A small network was trained on made-up records. Each row is its average activation on records with the value named, seen along a few directions.
Related values have similar rows: they may be neighbours, one step apart, or belong to one group.
(in the rows, 500 means zero)
Strong random noise was added to every row along 11 fixed directions; ignore it. To show where, here is one row again and again, with new noise each time:
[528 156 691 726 575 199 216 822 494 459 158 770 411 654 414 432 525 106
 724 529 527 258]
[452 622 666 467 626 455 247 580  99 659 469 533 344 769 923 239 547 721
 815 716 343 732]
[487 453 478 289 625 318 414 677 602 785 684 394 351 456 413 202 463 848
 774 708 411 706]
[543 507 717 647 532 367 277 500 297 459 287 642 512 668 814 574 622 199
 682 581 439 369]
[547 603 443 486 523 480 627 452 573 589 631 410 482 396 447 548 492 607
 334 467 681 585]
[419 385 564 745 573 276 350 631 668 476 677 718 386 261 276 269 423 648
 759 541 407 679]
[614 136 451 405 500 527 466 685 609 481 618 380 382 289 330 781 675 507
 266 374 830 606]
[692 503 580 415 396 419 691 504 770 544 542 351 543 499 398 468 502 587
 271 568 612 343]
[529 110 673 222 451 247 373 890 541 657 531 463 585 719 622 365 615 628
 395 735 449 497]
[409 278 630 584 654 793 438 495 234 594 344 287 483 591 465 540 533 561
 517 573 424 241]
[454 476 428 402 611 418 527 418 550 693 515 380 700 469 523 615 527 371
 543 599 397 397]
[838 837 483 636 536 445 560  86 619 537 504 417 529 394 679 485 541 318
 804 584 335 533]
[237 662 482 145 524 316 477 539 711 565 501 447 596 516 514 646 494 545
 635 647 409 313]


Values of W:
w1: [708 697 488 621 397 344 550 574 748 372 449 749 290 464 319 241 380 506
 689 406 530 706]
w15: [637 231 387  19 517 553 260 686 582 572 451 275 227 518 504 589 695 417
 771 550 539 461]
w16: [580 216 505 465 443 510 336 726 400 437 313 588 500 685 516 399 595 400
 595 554 458 499]
w4: [463 730 430 415 520 420 468 550 443 421 367 621 243 707 597 444 442 540
 622 419 649 765]
w6: [538 438 240 358 450 577 572 564 372 487 542 471 550 600 570 427 486 552
 218 402 596 722]
w13: [243 527 457 628 489 369 485 532 493 514 562 746 567 261 346 726 428 239
 389 250 679 475]
w10: [256 863 672 665 440 659 545 503 306 524 529 561 302 514 381 211 275 871
 559 462 575 369]
w3: [439 581 454 380 628 700 402 359 286 552 526 285 327 388 575 710 507 524
 652 485 612 494]
w14: [643 688 665 922 487 493 756 237 520 505 359 480 662 559 424 328 293 283
 378 455 421  97]
w9: [425 630 370 567 423 232 598 618 653 527 557 756 590 594 358 147 330 550
 375 530 506 623]
w5: [487 429 475 442 588 392 415 347 695 621 755 450 465  63 295 586 526 428
 888 506 302 528]
w8: [456 446 373 633 524 405 493 401 823 377 464 645 709 422 199 392 408 247
 670 535 166 288]
w11: [397 562 417 558 612 435 597 332 504 682 697 526 727 233 459 731 544 269
 443 421 474 555]
w2: [461 926 445 478 524 358 511 504 564 393 312 635 242 625 535 521 407 482
 638 415 741 508]
w12: [547 908 251 402 483 336 699 418 612 843 775 420 306 171 302 507 423 509
 451 382 963 579]
w7: [731 317 262 352 451 701 465 671 558 337 221 453 264 560 346 640 572 358
 656 336 604 625]
Each value of W is a pair of two hidden parts, and every pair occurs once (2 first parts, 8 second parts).
Q: Changing only the second part turns w13 into w10. w1 has the same second part as w13; what does that change turn w1 into?
A: w7
Q: Changing only the second part turns w15 into w12. w8 has the same second part as w15; what does that change turn w8 into?
A: w16
Q: Changing only the second part turns w11 into w9. w5 has the same second part as w11; what does that change turn w5 into?
A: w6

Values of G:
g6: [396 697 540 567 534 575 561 447 497 404 256 517 409 639 460 549 425 492
 559 458 556 326]
g15: [498 391 347 587 609 463 406 570 386 575 620 540 430 402 463 390 486 495
 600 463 551 741]
g5: [664 376 371 860 589 625 647 393 487 646 700 489 570 193 216 435 446 440
 374 336 555 679]
g1: [579 506 626 447 450 476 557 424 422 668 535 443 685 564 647 521 589 368
 392 576 445 404]
g16: [397 557 633 487 401 493 559 637 472 366 347 578 497 755 616 451 426 678
 386 535 515 495]
g9: [728 589 389 371 515 265 616 569 706 738 559 383 422 502 359 386 469 428
 385 530 753 463]
g4: [594 299 753 397 365 438 422 671 594 486 491 436 351 432 398 610 611 408
 396 482 675 240]
g11: [815 437 854 755 324 411 439 450 514 515 647 499 417 343 527 306 587 500
 486 597 540 326]
g2: [550 324 535 392 522 367 489 548 643 532 436 490 669 538 551 635 539 313
 436 559 450 323]
g10: [524 358 412 464 587 377 333 565 264 714 571 525 504 434 679 648 633 215
 604 413 568 678]
g13: [565 764 370 447 509 341 458 432 553 592 569 526 422 369 515 565 551 375
 640 488 679 592]
g3: [546 515 631 665 558 507 560 471 367 582 559 474 441 523 490 244 366 732
 505 551 486 568]
g8: [513 454 507 533 415 404 467 619 496 457 409 645 514 548 519 490 527 387
 448 467 579 498]
g7: [520 308 475 451 572 420 375 626 449 516 462 516 506 618 594 428 546 462
 546 539 403 616]
g12: [498 706 420 616 594 363 624 357 667 666 531 531 592 416 336 466 412 395
 508 531 515 400]
g14: [592 758 416 522 503 512 556 406 501 452 413 522 369 596 531 378 468 526
 598 517 525 590]
The values of G form a 2 by 8 grid.
Q: List every value one step from g1, in the order listed.
A: g5, g4
Q: List every value one step from g16, in the order listed.
A: g6, g3
Q: List every value one step from g13, in the order listed.
A: g15, g8, g14

Values of M:
m26: [499 394 427 454 415 598 491 544 460 371 415 543 598 661 599 520 538 512
 380 496 436 528]
m10: [349 518 494 503 515 519 497 662 454 461 425 628 436 571 415 518 476 501
 396 402 593 505]
m11: [680 479 468 644 519 543 472 448 510 448 522 577 399 376 488 503 556 435
 661 409 492 710]
m15: [526 443 395 493 586 477 416 490 453 639 620 437 430 354 496 498 513 491
 565 481 559 585]
m28: [499 402 421 499 520 520 489 601 596 377 278 494 425 631 325 519 472 367
 509 470 563 309]
m21: [643 578 395 559 527 511 636 426 348 677 530 414 586 566 605 478 522 490
 326 500 628 638]
m29: [548 391 484 502 464 464 496 492 533 542 614 461 584 406 546 497 500 526
 436 517 481 530]
m16: [487 568 660 641 510 517 466 462 375 477 586 552 374 434 595 476 505 594
 537 463 507 553]
m20: [519 603 486 595 607 512 475 383 453 568 502 517 434 448 479 478 517 378
 646 467 439 491]
m9: [439 539 369 453 533 591 564 533 494 438 432 523 428 535 475 561 428 552
 506 361 549 666]
m24: [428 538 682 560 407 418 450 574 452 486 513 629 557 508 522 437 479 510
 517 558 449 419]
m2: [593 416 418 562 510 709 684 339 486 455 563 397 629 518 515 498 474 552
 262 414 399 589]
m7: [300 523 453 435 566 473 437 523 449 546 571 523 491 444 481 452 392 602
 651 501 384 585]
m14: [517 577 654 480 431 635 457 387 471 378 537 412 347 424 529 531 529 575
 572 500 479 374]
m30: [255 686 531 422 447 462 389 562 574 190 428 712 431 591 573 649 505 512
 493 445 539 515]
m22: [592 362 454 608 502 405 428 570 538 362 333 621 473 509 496 566 534 312
 575 421 569 550]
m27: [575 363 562 513 563 438 412 621 424 673 475 481 426 500 480 494 579 445
 551 562 584 560]
m17: [116 529 475 454 545 520 512 487 545 420 530 488 656 402 399 702 422 581
 443 497 430 294]
m5: [373 463 471 459 488 409 541 619 555 529 602 602 643 605 488 360 456 663
 350 581 417 667]
m12: [348 520 379 517 499 527 567 571 466 455 547 560 579 569 480 439 452 638
 344 505 522 642]
m25: [414 426 525 532 489 743 557 431 415 415 368 411 563 583 400 547 473 453
 366 441 437 259]
m3: [592 693 584 528 526 503 408 381 368 479 472 434 386 532 724 551 580 422
 638 545 549 457]
m19: [563 377 504 509 395 531 489 559 574 379 542 573 562 494 521 369 503 672
 511 561 362 614]
m4: [326 673 504 498 525 507 638 410 547 511 449 498 583 518 433 575 394 558
 433 497 519 376]
m1: [531 458 474 561 521 426 443 522 411 602 465 568 551 467 476 548 550 233
 538 471 541 473]
m13: [526 465 606 414 413 293 441 643 646 375 551 642 470 548 555 519 543 509
 388 519 598 545]
m23: [455 264 458 530 494 558 415 580 377 529 619 507 561 490 564 405 555 577
 407 541 421 632]
m6: [300 369 540 492 655 506 359 524 427 560 423 466 486 445 426 684 511 383
 630 500 482 340]
m8: [623 492 441 564 482 540 545 424 438 441 282 539 584 660 567 516 450 270
 568 428 458 462]
m18: [643 516 411 367 447 468 563 584 506 530 416 482 483 630 587 434 470 549
 414 469 656 601]
The values of M form a network in which each value has 4 neighbours.
Q: List every value one step from m5, in the order listed.
A: m10, m30, m27, m12
Q: List every value one step from m19, in the order listed.
A: m26, m21, m24, m18
Q: List every value one step from m3, in the order listed.
A: m15, m28, m17, m13
Q: List every value one step from m25, in the order listed.
A: m20, m14, m1, m23
Q: List every value one step from m16, in the order listed.
A: m9, m2, m7, m6
Each value of M is a pair of two hidden parts, and every pair occurs once (6 first parts, 5 second parts).
Q: Changing only the second part turns m9 into m22. m11 has the same second part as m9; what does that change turn m11 into?
A: m21
Q: Changing only the second part turns m10 into m26. m16 has the same second part as m10; what does that change turn m16 into?
A: m29
Q: Changing only the second part turns m17 into m6. m3 has the same second part as m17; what does that change turn m3 into?
A: m13
Q: Changing only the second part turns m8 into m4. m24 has the same second part as m8; what does that change turn m24 into?
A: m27
Q: Changing only the second part turns m20 into m23. m2 has the same second part as m20; what does that change turn m2 into?
A: m15
